A small network was shown many inputs. Here are its activations along a few directions, one row for each input.
In each table, some parts of the input vary, and every possible input appears once, in random order.
A made-up example of a description, with smaller parts first: ring(8) and (point or line(11) or (values(3) and line(4))).
Shared parts are said once, and a part with two or three values counts as separate values.
(in the rows, 128 means zero)

Other details of the inputs vary at random and push rows far along two fixed directions, the same in every table; ignore that.

A family of inputs:
x1: [142 142 141 138 122 100 142 141 133 127 137 135 113 104 124]
x2: [164 164 131 146  94 110 131 144 142 144 176 107  98 105 116]
x3: [158 152 116 151 129 137 134 134 133 149 173 123  82 106 125]
x4: [139 126 114 135 134 145 146 129 133 130 154 137 105 124 128]
x5: [ 90 137 136 110 129 133  59 109  97 140  63  82 178 159 134]
x6: [128  70 127 118 141 140 176 133 133  91 126 193 129 139 132]
x7: [ 75 144 113 109 132 163  65 105 112 151  95  77 173 167 131]
x8: [ 94 166 113 122 125 156  63 113 116 166 117  65 151 152 127]
x9: [131 126 142 132 121 127 128 141 125 122 136 151 123 119 124]
x10: [139 121 143 128 108 114 134 138 129 115 128 138 131 128 122]
x11: [ 94  37 146  93 141 110 185 129 135  56  78 211 184 159 136]
x12: [ 67 121 128  99 149 134  72 101 103 132  47  89 201 167 139]
x13: [126  54 149 112 157 115 178 127 122  77  82 209 143 128 141]
x14: [109 166 108 131 152 146  63  98 109 171  96  52 138 140 139]
x15: [159 146 122 145 136 120 140 129 134 143 152 121  92  99 130]
x16: [137 132 139 136 117 129 131 142 130 126 149 146 116 117 120]
x17: [135 119 133 126 106 116 140 135 138 114 138 135 133 134 122]
x18: [138 148 121 133 114 112 153 137 150 130 162 116 115 116 122]
x19: [155 164 133 146 115 101 138 143 140 142 163 115  96  95 120]
x20: [144 126 117 135 137 126 150 126 138 129 144 128 106 118 132]
x21: [161 148 128 147 137 118 138 130 130 144 146 124  89  95 130]
x22: [101  36 144  90 118 123 186 131 139  54  89 206 185 169 131]
x23: [141 142 131 139 113 130 132 142 135 134 166 136 109 114 119]
x24: [133  76 135 122 145 135 169 134 127  94 121 196 126 127 132]
x25: [ 82 130 121 103 123 143  70 104 113 139  73  76 188 175 133]
x26: [168 167 126 158 129 129 126 140 125 158 167 123  69  89 124]
x27: [ 99 148 120 124 156 159  57 102  93 162  78  81 148 145 137]
x28: [153 168 123 149 104 129 128 144 143 150 191 115  89 106 115]
x29: [123 116 127 119 124 111 154 132 143 111 132 140 138 132 127]
x30: [153 145 113 143 132 127 150 128 142 139 164 114  92 109 130]
Description of these inputs: ring(5) and line(6).
Q: Which other rows does x30 become when the line(6) part takes its other values? List them by row number.
A: x13, x14, x15, x20, x21
Q: Which other rows does x10 become when the ring(5) part takes its other values? List them by row number.
A: x16, x19, x21, x27

A family of inputs:
x31: [184 200 133 167 122  99 112 138 126 175 164  83  61  68 123]
x32: [166 138 131 144  92 106 181 156 161 116 198 151  88 102 114]
x33: [123 138 132 128 107 135 114 135 131 132 144 122 135 136 120]
x34: [167 128 136 143  90 112 181 161 156 111 201 169  89 103 110]
x35: [ 78 123 121 102 130 137  88 107 118 129  78  89 187 172 132]
x36: [ 52  61 137  78 140 148 103 105 107  87  34 147 228 196 138]
x37: [142 126 154 129 106  85 148 146 136 108 128 147 131 110 121]
x38: [160  64 135 131 142 113 223 145 149  76 153 223  99 108 131]
x39: [ 83  99 124 107 164 162  82 101  94 128  57 125 173 164 143]
x40: [125 191 106 144 146 150  64 107 111 188 128  47 109 121 134]
x41: [125 192 106 143 145 155  59 109 107 190 126  49 110 121 132]
x42: [106  40 133 101 165 132 178 117 127  72  76 202 165 152 144]
x43: [133 182 113 148 141 156  68 117 109 181 137  73 102 118 130]
x44: [149 108 131 128 103 103 189 147 160  98 168 163 116 120 120]
Q: Changing only one part turns x35 into x38. The same change can be made to x44. Which row results?
A: x42
Q: Describe the family of inputs behind these rows.
A: values(2) and (point or line(6))

A family of inputs:
x45: [158 152 124 146 124 125 128 135 130 144 155 117  94 105 126]
x46: [146 132 124 140 136 129 140 130 132 134 147 136 102 115 128]
x47: [ 97 128 128 113 130 135  90 113 115 132  85 101 167 151 132]
x48: [124  43 148 108 139 115 197 137 136  60 103 219 151 137 135]
x49: [139 133 128 133 121 128 137 134 137 129 150 133 119 118 122]
x50: [110 130 121 122 141 148  94 111 110 142  98 104 145 146 135]
x51: [139 133 125 135 127 127 141 129 136 128 147 129 112 118 129]
x52: [137 150 132 135 106 114 127 138 136 134 153 113 118 122 119]
x53: [125 118 127 120 117 123 139 131 135 116 129 138 142 139 126]
x54: [139 138 130 131 112 114 139 139 138 128 145 125 123 123 120]
x55: [119 115 131 120 120 128 139 130 133 117 127 140 137 135 126]
x56: [151 150 127 144 136 127 131 133 125 147 149 122  92 103 128]
x57: [125 114 125 127 146 137 138 127 121 123 121 148 121 127 133]
x58: [ 99 123 126 121 155 140  91 107 109 138  79 109 153 147 139]
x59: [139 154 124 137 103 120 127 138 139 135 163 111 114 120 118]
x60: [102 135 127 117 135 137  90 114 113 140  96 103 159 143 132]
Q: Changing only one part turns x47 into x56. The same change can be made to x55. Which row results?
A: x57
Q: Describe the family of inputs behind these rows.
A: values(2) and line(8)
Q: Which other rows does x45 become when the values(2) part takes its other values? List them by row number.
A: x50

A family of inputs:
x61: [168 103 129 140 124 120 202 149 154 103 180 191  83  99 125]
x62: [156 244  95 165 121 137  62 119 127 218 184   8  71  98 122]
x63: [ 79 104 143  97  91 113 139 140 148  90 122 146 193 166 114]
x64: [ 89 124 119 114 151 164  72 104 102 143  81 103 163 159 138]
x65: [ 94 136 115 118 150 160  74 105 104 149  88  91 152 154 139]
x66: [168 117 140 139 115  98 189 151 148 107 166 175  92  93 122]
x67: [186 214 102 174 112 126 126 140 150 188 226  69  41  78 117]
x68: [ 93 133 119 116 149 142  83 103 110 142  81  84 164 153 138]
x69: [152 243 106 165 118 139  53 122 119 214 175  14  74  97 122]
x70: [103  75 130 104 149 138 147 118 120  98  82 167 162 152 137]
x71: [104  77 142 110 142 127 142 124 118  92  81 172 160 148 135]
x72: [ 99 144 127 121 140 144  65 109 104 153  84  86 157 147 132]
x73: [113  99 133 116 141 131 137 120 122 108  98 145 149 138 134]
x74: [171 121 138 148 115 116 178 152 145 113 182 174  82  93 119]
x75: [106  76 133 108 147 139 143 123 116  96  89 173 154 150 136]
x76: [175 112 135 147 116 118 192 156 147 109 187 191  77  95 118]
x77: [116  95 144 116 135 124 132 129 118 105  97 162 153 136 132]
x78: [ 97 141 120 118 145 134  80 105 113 146  82  81 161 150 137]
x79: [109  98 140 102  75 113 138 136 144  91 119 134 180 170 117]
x80: [ 91 130 127 111 147 138  80 103 107 140  66  92 170 153 138]
x81: [171 108 145 142 114  99 196 158 147  98 171 193  87  93 121]
x82: [173 126 135 145 115  95 187 151 153 111 177 165  87  93 123]
Q: Describe the family of inputs behind these rows.
A: values(2) or (line(4) and line(5))
Q: A walk changes only the line(5) part. It starts at x67 and steps to x62. List the rest of the walk in order.
A: x68, x78, x82
Q: Which other rows does x73 become when the line(5) part takes its other values? List them by row number.
A: x61, x66, x70, x80
